These are the activations of a small neural network, seen along a few directions. Each row is one input.
Each table varies a few parts of the input and shows all the possible inputs, shuffled.
A made-up example of a description, with smaller parts first: line(6) and (point or (values(2) and ring(5)) or line(11)).
Shared parts are said once, and a part with two or three values counts as separate values.
In the rows, 128 means zero.

Other details of the inputs vary at random and push rows far along two fixed directions, the same in every table; ignore that.

Table:
x1: [108 132 194 114 153 179  63 146 122 171 129 114 170]
x2: [120 138 187 118 140 172  89 136 118 152 138 103 159]
x3: [113 137 171 125 139 158  95 127 114 129 142 115 148]
x4: [149 105 106  96 123 117 159 156 122 112 110 149  68]
x5: [115 131  66 142 135  88 137 133 154  91 155 167  73]
x6: [128 128  82 149 111  91 178 103 135 104 133 135 118]
x7: [128 129 106 140 128 111 141 128 143 128 132 133 121]
x8: [117 131 175 119 135 165 101 127 121 164 126 108 172]
x9: [146 120  46 154 103  74 179 117 158 115 126 153  95]
x10: [133 128  82 143 129  93 128 121 142 114 133 150 103]
x11: [142 133  98 156  84  93 212  87 124  98 114 107 143]
x12: [106 137 104 114 163 139  57 174 164 126 173 174  67]
x13: [118 146 175 114 138 166  95 140 128 137 144 112 136]
x14: [127 113  99  85 146 120 112 178 128  93 140 178  26]
x15: [161 119 122 160 100 107 192  84 114 149  79  90 200]
x16: [132 137 173 135 105 144 151  99 103 137 106  82 190]
x17: [124 113 166  78 161 163  78 170 102 116 123 156  82]
x18: [140 124 130 148 132 118 126 101 117 132 106 122 160]
x19: [127 133 187 119 164 171  49 137 119 168 122 118 163]
x20: [133 131  81 142 111  95 173 117 146 117 138 135 108]
x21: [112 134 170 119 165 162  52 141 120 148 134 126 151]
x22: [144 122 130 154  92 106 198  75 104 140  90  85 199]
x23: [126 108 101  79 141 133 112 189 142 108 142 180  25]
x24: [116 135 185 116 134 174  90 141 123 156 139 106 161]
x25: [103 143  88 120 140 115  98 160 156  92 188 166  49]
x26: [147 129 145 146  78 126 204  91 118 141  96  80 192]
x27: [133 124  76 153 104  78 184 105 136 111 120 130 127]
x28: [136 125 141 146 131 128 131 101 112 135 105 111 176]
Each input here is: line(4) and (point or line(6)).
The inputs of x4 and x17 match in every part but the line(4) part. If x7 is changed in the same way as x4 into x17, which row does it become?
> x5
Start at x9 and move only the line(6) part, one step at a time. The first step leads to x12. Which rows follow, in order?
> x1, x8, x24, x26
Change only the line(4) part in x15. List by row number the other rows that result.
> x12, x21, x28

Table:
x29: [118 127 162 126 148 150  92 127 111 130 131 126 152]
x30: [129 121  67 146 115  84 175 107 134  96 133 143 103]
x31: [145 129  58 151 112  74 172 111 144  86 139 147  82]
x32: [141 123 122 155  78  94 222  74 106 129  93  86 190]
x33: [138 108 173  95 149 157 100 153  96 147  90 129 128]
x34: [124 125 181 125 137 167  89 129 115 169 117 108 186]
x35: [146 134 105 148 104 109 174 114 141 125 129 111 131]
x36: [131 127  51 145 126  79 152 132 162  95 139 168  69]
x37: [107 136 164 120 135 154 102 127 114 134 136 111 151]
x38: [103 132  93 115 152 129  79 163 161 124 172 169  67]
x39: [136 132 169 128 145 151  94 120 112 153 104 110 176]
x40: [111 137 108 130 123 118 127 138 138 103 156 143  99]
x41: [145 122 107 157  83 101 223  85 122 137  98  88 181]
x42: [ 96 143 106 114 151 130  92 165 161 119 185 163  63]
x43: [135 133 121 137 131 121 129 113 123 115 127 131 130]
x44: [110 141 135 123 143 149  95 151 152 128 159 141 101]
x45: [111 150  87 122 134 115 106 152 156  89 177 165  53]
x46: [152 113 108 157  83  92 213  80 119 152  86  96 190]
x47: [115 139 149 128 126 142 112 127 129 121 137 122 132]
x48: [119 127 132 130 138 123 123 116 117 125 133 132 134]
x49: [134 139  54 145 103  77 171 126 155  80 157 148  64]
x50: [109 151 116 113 154 146  75 168 162 117 181 160  66]
x51: [146 116  88 157 104  86 188 102 126 121  99 123 152]
x52: [137 107 111  96 129 132 124 169 133 128 126 160  67]
x53: [164 119 109 160 100  91 188  88 117 133  83  98 175]
x54: [125 128  94 133 127 116 122 138 158 124 145 153  95]
x55: [ 98 133 125 109 176 144  47 167 144 126 161 163  83]
x56: [137 109 210  92 148 179  96 136  74 145  89 111 155]
x57: [116 132 177 123 155 163  74 127 115 134 129 125 149]
x58: [123 136 151 117 153 157  58 153 140 149 149 134 119]
x59: [157 124 123 149  97 117 174  93 123 150  93 100 183]
x60: [130 118 225  82 132 188 101 141  80 147  95  94 166]
x61: [121 134 168 130 129 157 119 129 122 151 129 106 170]
x62: [138 115 230  83 136 197 107 147  92 171  94  87 182]
x63: [132 121  97 142 121  92 162 111 129 128 113 131 136]
The inputs of x42 and x48 match in every part but one. If x50 is changed in the same way as x42 into x48, which row does it become?
> x43
What do these inputs look like to the network?
> ring(5) and (point or line(6))
Start at x63 and move only the line(6) part, one step at a time. The first step leads to x55. Which rows follow, in order?
> x51, x36, x39, x53
Change only the line(6) part in x59. List by row number the other rows that result.
> x34, x38, x46, x54, x58
Change only the ring(5) part in x62. List by row number the other rows that result.
> x33, x52, x56, x60

Table:
x64: [135 114 153 116 143 140  99 128 103 130 113 133 128]
x65: [138 124  77 124 122  97 159 133 135  94 126 157  79]
x66: [155 109 170 129 113 141 153 112  97 162  74  92 198]
x67: [130 121 108 126  98 117 171 128 128 110 125 125 115]
x68: [125 141 101 140 143 124  78 140 161 130 158 154  97]
x69: [149 118 144 132  94 123 186 114 117 139  98 101 162]
x70: [105 136 144 142 133 139 115 115 138 136 144 125 157]
x71: [127 121  98 116 137 120 125 154 140 105 136 155  79]
x72: [117 151 164 127 163 172  41 147 144 148 157 129 140]
x73: [122 146 158 129 158 163  47 141 143 150 148 129 141]
x74: [132 121 111 118 142 122 123 139 122  98 137 152  86]
x75: [107 148  96 132 155 106  94 142 146 106 170 149  87]
x76: [110 131  93 103 128 125 124 165 153 117 171 157  57]
x77: [140 120 149 122 119 138 162 121 115 157 102  99 160]
x78: [141 119  96 133  96 100 194 120 136 106 114 126 110]
x79: [148 141 140 163 106 131 158  92 131 147 110  89 190]
x80: [104 156 170 122 146 180  45 147 145 144 174 123 135]
x81: [ 90 139 164 123 178 170  37 148 136 144 161 146 141]
x82: [109 138 187  92 158 176  60 157 120 131 142 136 112]
x83: [161 106 133 134  99 115 199  95 104 163  69  88 192]
x84: [123 126 116 117 119 126 137 134 122  95 149 142  88]
x85: [128 137  59 151 125  69 155 115 146 100 145 142  97]
x86: [141 119 150 129  89 134 177 115 109 142 104  96 171]
x87: [146 116  96 130 114 105 169 136 133 119 118 138 110]
x88: [139 145 159 151 110 145 132 101 135 150 124  91 185]
x89: [122 129  88 166 112  97 180  96 143 119 128 129 148]
x90: [126 125 154 164  88 131 185  69 106 152  99  77 237]
x91: [109 133 179  89 156 175  72 165 132 156 149 127 115]
x92: [109 147  64 143 112  81 155 124 151  89 174 141  81]
x93: [100 132 163 129 167 162  54 133 130 151 142 136 160]
x94: [123 119 168 103 156 164  71 154 117 142 118 131 130]
x95: [125 134 149 141 137 121 108 106 110 149 116 104 173]
x96: [145 111  67 133 109  83 167 138 143 114 122 158  81]
x97: [134 119 155 113 138 142 100 129 106 139 102 131 137]
x98: [137 119  82 121 124 103 164 141 142 124 130 144  92]
x99: [135 120 169 123 126 152 137 125 108 142  96 101 163]
x100: [136 123  98 130 124 107 161 126 126  92 132 145  84]
x101: [141 121 142 127 117 133 155 132 121 138 110 116 140]
x102: [123 127 114 106 150 129  91 154 133 109 137 164  75]
x103: [143 121  81 136 101  87 195 113 131  84 129 140  85]
x104: [102 128 136 135 158 141  67 132 137 144 145 149 137]
x105: [103 152 177 125 164 155  66 134 119 141 148 109 150]
x106: [146 134 161 164  87 107 205  59  96 148  83  52 237]
x107: [115 133 170 103 129 163 100 138 109 128 130 123 132]
x108: [141 115 165 118 140 147 112 120  96 131 103 118 151]
x109: [127 117  70 113 135 100 128 157 153 124 145 169  56]
x110: [132 130  71 126 120  94 165 137 144  87 136 161  60]
x111: [145 108  84 134 109  93 167 125 131 115 104 142 105]
The inputs of x91 and x83 match in every part but one. If x69 is changed in the same way as x91 into x83, which row does it become?
> x66
The inputs of x104 and x90 match in every part but one. If x64 is changed in the same way as x104 into x90, which row does it become?
> x84
What do these inputs look like to the network?
> line(6) and (values(3) or line(5))
List by row number the other rows that have the line(6) part in common with x100.
> x77, x79, x89, x99, x101, x105, x110
Start at x109 and move only the line(5) part, one step at a time. The first step leads to x96. Which rows follow, in order?
> x111, x97, x64
Change only the line(6) part in x95. List by row number the other rows that result.
> x75, x85, x92, x105, x106

Table:
x112: [132 114  79 122 105 103 187 130 139  93 122 156  76]
x113: [151 105 201 117  95 160 178  91  79 158  58  69 231]
x114: [120 145 106 126 121 127 109 142 159 129 159 136  96]
x115: [104 143 174 119 152 166  75 146 141 138 160 126 139]
x116: [131 116  52 118  88  75 195 136 144  88 134 159  55]
x117: [112 144 172 114 143 177  61 144 140 153 150 114 140]
x118: [135 148 175 120 142 181  80 135 127 160 132 105 171]
x119: [128 125 163 105 169 149  74 136 130 156 113 135 130]
x120: [141 126 171 144 110 127 156  79  82 159  79  70 233]
x121: [149 109 179 141 113 140 146 119  96 180  52  73 232]
x122: [169 110 195 130 111 146 170  91  69 153  69  50 210]
x123: [121 136 168 140 118 132 140 101  99 154 110  84 197]
x124: [141 122  65 130 122  72 161 118 150 126 114 152  80]
x125: [122 134 156 150 125 135 157  95 106 140 106  96 188]
x126: [103 139 120 113 160 130  52 152 136 117 164 159  87]
x127: [142  98 136 121  92 135 192 106  99 131  91 109 166]
x128: [127 131 110 146 113  99 168  97 116 124 113 105 159]
x129: [114 135  56 149 109  76 176 126 158  92 163 147  76]
x130: [140 121 112 155 118 115 144 100 122 117 113 134 144]
x131: [125 137  56 146  96  79 170 129 173 104 160 147  73]
x132: [107 122 119 110 169 143  52 196 153 129 145 163  78]
x133: [134 125  89 143 115  96 127 118 133 114 135 146 111]
x134: [151 117 170 160 111 145 139  82  98 148  83 101 209]
x135: [132 129 181 147 101 143 158  89 108 160 100  69 220]
x136: [114 136 103 142 121 104 150 117 131 116 141 123 124]
x137: [135 126  55 155 116  78 175 104 141  87 129 156  98]
x138: [141 122 150 143 127 140 105 112 119 133 117 128 162]
x139: [132 132  90 157 101 103 184 109 157 110 133 131 117]
x140: [131 126 121 135 135 120 121 114 124 116 125 131 144]
x141: [150 115  66 161  90  74 184  90 130 105 112 132 131]
x142: [130 131 174 148 125 139 157  82  92 149  85  80 221]
x143: [111 113 172  93 127 169  97 147 101 146 126 126 133]
x144: [131 130  93 156 103  89 200 104 140 109 132 120 137]
x145: [103 113 131  92 135 157  94 162 122 121 149 154  80]
x146: [104 135 125 114 163 138  51 149 135 116 161 155  94]
x147: [139 129  76 155  93  90 196 110 162 105 137 129 117]
x148: [169 114 114 134 113 104 194 111 109 107 105 103 126]
x149: [121 128 161 128 146 157  51 135 122 138 140 139 135]
x150: [ 95 148 150 116 147 148  66 158 149 134 178 139 101]
x151: [122 117 163 112 166 168  87 149 123 171 140 140 138]
x152: [115 154 118 112 151 156  58 165 156 133 174 147  83]
x153: [151 123 131 121 107 115 165 123 111 119 102 115 126]
x154: [112 146 173 109 156 183  51 155 148 144 160 128 130]
x155: [154 121 149 122 100 125 185 114 106 128  83 106 163]
x156: [ 96 145 128 115 149 148  61 165 167 122 184 153  75]
x157: [125 126 165 113 169 153  80 129 126 157 107 136 129]
x158: [109 131 137  94 181 144  41 162 146 144 144 163  72]
x159: [ 95 146 185 121 162 178  61 148 138 141 161 131 132]
x160: [120 134 125 154 119 118 170 107 130 122 129 117 147]
x161: [154 114 183 149 112 145 139  79  90 154  77  83 236]
x162: [109 124 146 107 180 160  43 194 147 137 139 157 102]
x163: [115 134 173 121 151 153  81 120 103 145 122 105 175]
x164: [145 124 136 126 106 124 179 119 114 119  93 123 135]
x165: [155 118  81 165  83  80 179  91 126 118 108 129 140]
x166: [126 134  93 155  94  82 194 105 134 118 133 115 134]
x167: [139 109  47 132 118  82 175 139 153 127 151 162  75]
x168: [140 128 148 113 103 125 154 130 108 132 101 115 138]
x169: [133 114 146 138 142 143 123 145 125 147  88 122 160]
x170: [120 108  88 115 115 124 161 140 132 100 136 164  72]
x171: [138 112 148 119 131 138 129 130 114 180 122 116 164]
x172: [110 141 133 128 137 120 111 124 119 132 136 119 140]
x173: [151 121 163 123 141 148 137 123  98 125 109 102 133]
x174: [112 135 135  90 144 144  84 174 135 113 149 159  65]
x175: [164 116 143 130 107 114 179 107  92 130  95  83 151]
x176: [136 136  50 154 101  92 185 119 173  95 149 151  77]
x177: [118 141 148  89 154 144  65 178 129 117 156 155  62]
x178: [148 128  65 122 115  84 175 146 147  79 139 165  48]
x179: [124 152 157 123 151 178  72 145 137 147 147 127 132]
x180: [ 92 146 130 112 184 151  44 160 140 108 174 169  78]
x181: [132 112  50 119  91  79 196 134 146  84 132 159  55]
x182: [ 93 145 158 107 179 157  46 156 133 125 165 143 116]
x183: [125 133  41 140 129  71 160 127 155  77 157 168  69]
x184: [100 143 150 121 160 148  83 144 131 126 158 133 126]
x185: [141 110 121 123 138 129 143 134 130 156 133 136 138]
x186: [122 137 193  95 168 181  60 164 113 131 133 138 106]
x187: [147 145  43 147  91  83 178 124 161 114 147 139  86]
What do these inputs look like to the network?
> line(4) and (values(3) or line(5) or line(11))
The inputs of x157 and x158 match in every part but the line(4) part. If x180 is changed in the same way as x157 into x158, which row does it become?
> x163
Start at x142 and move only the line(4) part, one step at a time. The first step leads to x182. Which rows follow, in order?
> x128, x172
Change only the line(5) part in x168. List by row number the other rows that result.
> x116, x143, x175, x177
Change only the values(3) part in x151. List by row number the other rows that result.
> x157, x169
Change only the values(3) part in x132. List by row number the other rows that result.
> x158, x167
